A small network was trained on made-up records. Each row is its average activation on records with the value named, seen along a few directions.
Values that are neighbours, or in one group, have similar rows; names and order tell nothing.
(in the rows, 500 means zero)
Random noise pushes rows far along 5 fixed directions. That doesn't count. These rows show it; they differ only by the noise:
[470 722 505 713 396 426 546 913 396 534 456 241 593 716 756 816 398]
[628 617 707 638 484 592 572 676 392 462 356 387 511 600 675 496 596]
[649 477 538 459 607 429 545 586 548 430 517 443 552 576 629 638 389]
[737 357 571 387 702 590 675 296 620 301 479 554 436 513 704 237 654]
[581 531 505 614 528 543 627 584 521 490 435 374 460 599 763 514 612]
[797 251 647 381 725 493 432 324 619 583 442 612 450 368 381 593 457]
[436 409 426 609 481 442 370 567 454 644 466 513 545 560 402 785 375]


DEDIT, 19 values:
robu: [225 617 310 557 312 342 450 597 458 572 671 500 484 593 520 609 507]
piduk: [638 634 461 366 523 220 705 768 645 595 539 211 489 487 636 761 309]
mul: [472 762 671 536 437 485 442 592 345 374 608 548 512 509 507 432 359]
tole: [281 519  98 505 393 436 614 465 708 565 643 360 376 527 610 558 646]
mili: [234 522 226 682 452 540 458 482 359 571 584 550 433 469 583 504 591]
kul: [245 395 233 487 421 449 504 229 656 496 772 590 399 496 600 327 611]
tomil: [477 365 365 551 423 533 377 278 587 795 345 521 459 440 299 646 453]
sise: [298 653 412 531 406 640 541 584 135  96 543 668 717 734 602 120 565]
daluz: [508 474 430 460 492 304 466 584 702 664 620 397 424 355 415 625 448]
fogi: [301 394 417 409 348 460 447 353 523 446 402 616 657 539 294 386 409]
ren: [723 380 498 209 593 380 483 389 671 496 629 513 471 389 285 534 406]
rerar: [653 330 480 277 546 396 502 512 707 676 556 490 485 404 351 774 251]
zagu: [709 518 452 493 694 397 552 666 648 621 500 325 507 396 662 754 450]
gorip: [549 307 424 403 719 517 345 230 713 681 619 590 406 258 444 520 507]
kip: [423 677 369 575 567 264 412 860 544 598 680 351 638 571 573 928 167]
fir: [367 751 547 464 421 407 483 726 395 381 626 409 533 559 442 517 391]
gefed: [231 323 141 556 502 437 356 428 535 562 533 605 514 564 402 735 353]
geras: [472 398 370 530 415 608 613 298 483 577 368 457 459 475 610 407 637]
pubap: [303 609 372 758 440 693 822 538 555 380 414 295 396 648 923 296 842]
DEDIT is arranged as a ring.
List every value one step from geras, in the order listed.
Answer: tomil, pubap
List every value one step from mul, in the order listed.
Answer: kul, gorip
List every value one step from ren, in the order listed.
Answer: piduk, tole
List every value one step from zagu, in the order listed.
Answer: sise, gefed
